These are the activations of a small neural network, seen along a few directions. Each row is one input.
Each table varies a few parts of the input and shows all the possible inputs, shuffled.
Descriptions start from the smaller parts, as in this example, which fits no table here: line(4) and (point or ring(9) or (values(3) and ring(8))).
Shared parts are said once, and a part with two or three values counts as separate values.
In the rows, 128 means zero.

Other details of the inputs shift rows strongly along three fixed directions, in all tables alike. That doesn't count.

Table:
R1: [130 120 145 130 100 113 121 158 100  87 123 118 181]
R2: [111  44  90 116 114 205 124 140  83 133 134 122  75]
R3: [ 81  99 138 134  90 174 157 159 111 133 133 137 116]
R4: [129  82 115  61 112 103  98 111 134 164 103 129 138]
R5: [120 176 156 127 180 154 151 138 142 121 121 112 104]
R6: [133 153 162  89 138  91 128 147 160 121 114 116 162]
R7: [154 131 100 186 148 180 141 129 126 115 144  95 116]
R8: [118 164 130 163 145  87 129  57 116 112  72 148 182]
R9: [113  85 134  86  86 114 123 148 131  98  90 110 181]
R10: [116 149 133 174 183 200 175 159 142  93 132 119  79]
R11: [135 141 133 116 163 145 137 160 127 141 148 130  95]
R12: [123 126 157  65  89  75 106 163 146 104 136 119 136]
R13: [144 150 116 171 132  99 119  78 107 115 105 128 191]
R14: [146  46  67  88 131 142  86  84  97 212 138 155  77]
R15: [117  23  87  94 108 162 129 162 154 130 151 156  35]
R16: [126 108 120 141 155 154 154 154 146 112 127 142 108]
R17: [104 123 150 132 130 167 158 194 112  75 134 114 111]
R18: [125  59  77  92 141 152  90  65  68 206 122 166  67]
R19: [121  87 139 104 101 115 137 192 127  92 133 130 141]
R20: [103 134 170  64 115  91 116 151 103 116 107 134 155]
R21: [111  89 141 100 102 110 131 184 119  92 123 139 156]
R22: [152 189 122 143 150  87 112  59 165 135 114 121 137]
R23: [105 142 165  90  57  91 122 143 157 134 141 108 158]
R24: [108 149 144 174 110 164 167 166 143 116 144 114 150]
R25: [146 174 134 146 176 170 150 153 189 114 162  93  59]
R26: [134 139 155  96 136 144 139 200 142 113 149  97 114]
R27: [120 158 123 203 112 181 170 152 170 113 174 109  87]
R28: [117  63  81  86 153 149 102  68  97 206 107 174  61]
R29: [105 121 162  77  68 114 130 164 141 157 134 113 167]
R30: [124 150 126 201 131 190 178 161 153 133 164 115 109]
R31: [161 144 108 144 161  92  99  74 100 181 135 168 127]
R32: [152 195 146 147 155  84 109  92 106 138 120 132 179]
R33: [157 140  92 146 168 107  98  43 100 187 118 152 132]
R34: [141 101 121  89  96  78  80 105 111 149 139 148 121]
R35: [128  91 136 110  66 114 111 166 120  78 142 112 140]
R36: [144 116  79 166 140 104 116  53 148 137 117 163 105]
R37: [121 115 142  65 111 114 110 137 139 133  97  97 166]
R38: [117  83 141  92 104 117 138 179 153  93 115 124 151]
R39: [117 141 166  82 105 108 107 139  83 117 113 114 165]
R40: [105 182 142 161 151 174 160 115 124 171 144 129  97]
R41: [127 154 136 178 145 162 143 136  91  93 132 120 127]
R42: [118 194 156 143 124  93 139  98 137 166 124 140 181]
R43: [153 151 106 196 136 179 140 129 149  85 156  78  99]
R44: [152 160 133 176 130  82 122 105 108 103 120 141 189]
R45: [138 165 132 170 132  70 131 112 149  84 133 152 143]
R46: [142 184 142 135 184  89 132  94 150 147 110 149 148]
R47: [145 109  83 162 153 104 121  61 132 154 103 168 132]
R48: [155 144 110 132 130 150 111 105 138 138 150  94  94]
Each input here is: values(2) and line(4) and (point or ring(5)).
Question: Changing only the line(4) part turns R25 into R5. The same change can be made to R48. Which row results?
Answer: R18
Question: Changing only the line(4) part turns R14 into R33. The same change can be made to R6. Which row results?
Answer: R46
Question: Which other rows does R13 become when the values(2) part takes its other values? List them by row number.
Answer: R33
Question: Which other rows does R24 become when the line(4) part takes its other values? List them by row number.
Answer: R3, R27, R30
Question: Which other rows does R12 become when the line(4) part takes its other values? List them by row number.
Answer: R11, R20, R26

Table:
R49: [116  64  89 129 122 165 130 139 104 159 150 166  68]
R50: [122 113 165  66  86 143 121 194 131 109 138  77 134]
R51: [118  44 126  48  65  91  93 143 114 115 102 131 158]
R52: [141 151 109 160 141  64 108  39 128 148 104 170 163]
R53: [144 209 143 168 178 126 132  99 139 130 132 117 124]
R54: [135 146 113 168 149  62 114  55  99 141 106 188 170]
R55: [108  81 149  41  75 112 109 171 123 135 112 108 157]
R56: [134 165 165 126 109 110 134 171 147  57 123  75 182]
R57: [139 154 111 177 149 153 146 116 151 131 148 123  96]
R58: [127  60  90 132 135 186 129 136 101 147 138 144  70]
R59: [129  73  85 125 129 166 128 145 131 151 159 146  55]
R60: [139 194 133 154 178 126 137  96 134 135 121 124 122]
R61: [147 161 122 139 148  70 105  54 121 173 117 171 157]
R62: [116  53  99 105 136 143 132 135 134 167 140 188  59]
R63: [132 184 131 216 167 230 185 171 149 103 169  81  76]
R64: [120 195 186 114 128 154 156 197 156  73 125  41 170]
R65: [108 130 159 108  79  74 117 116 115 100  92 126 215]
Question: Describe the family of inputs behind these rows.
Answer: point or ring(6) or (values(2) and ring(5))
Question: Which other rows does R54 become when the ring(5) part takes its other values? List them by row number.
Answer: R49, R58, R63, R65
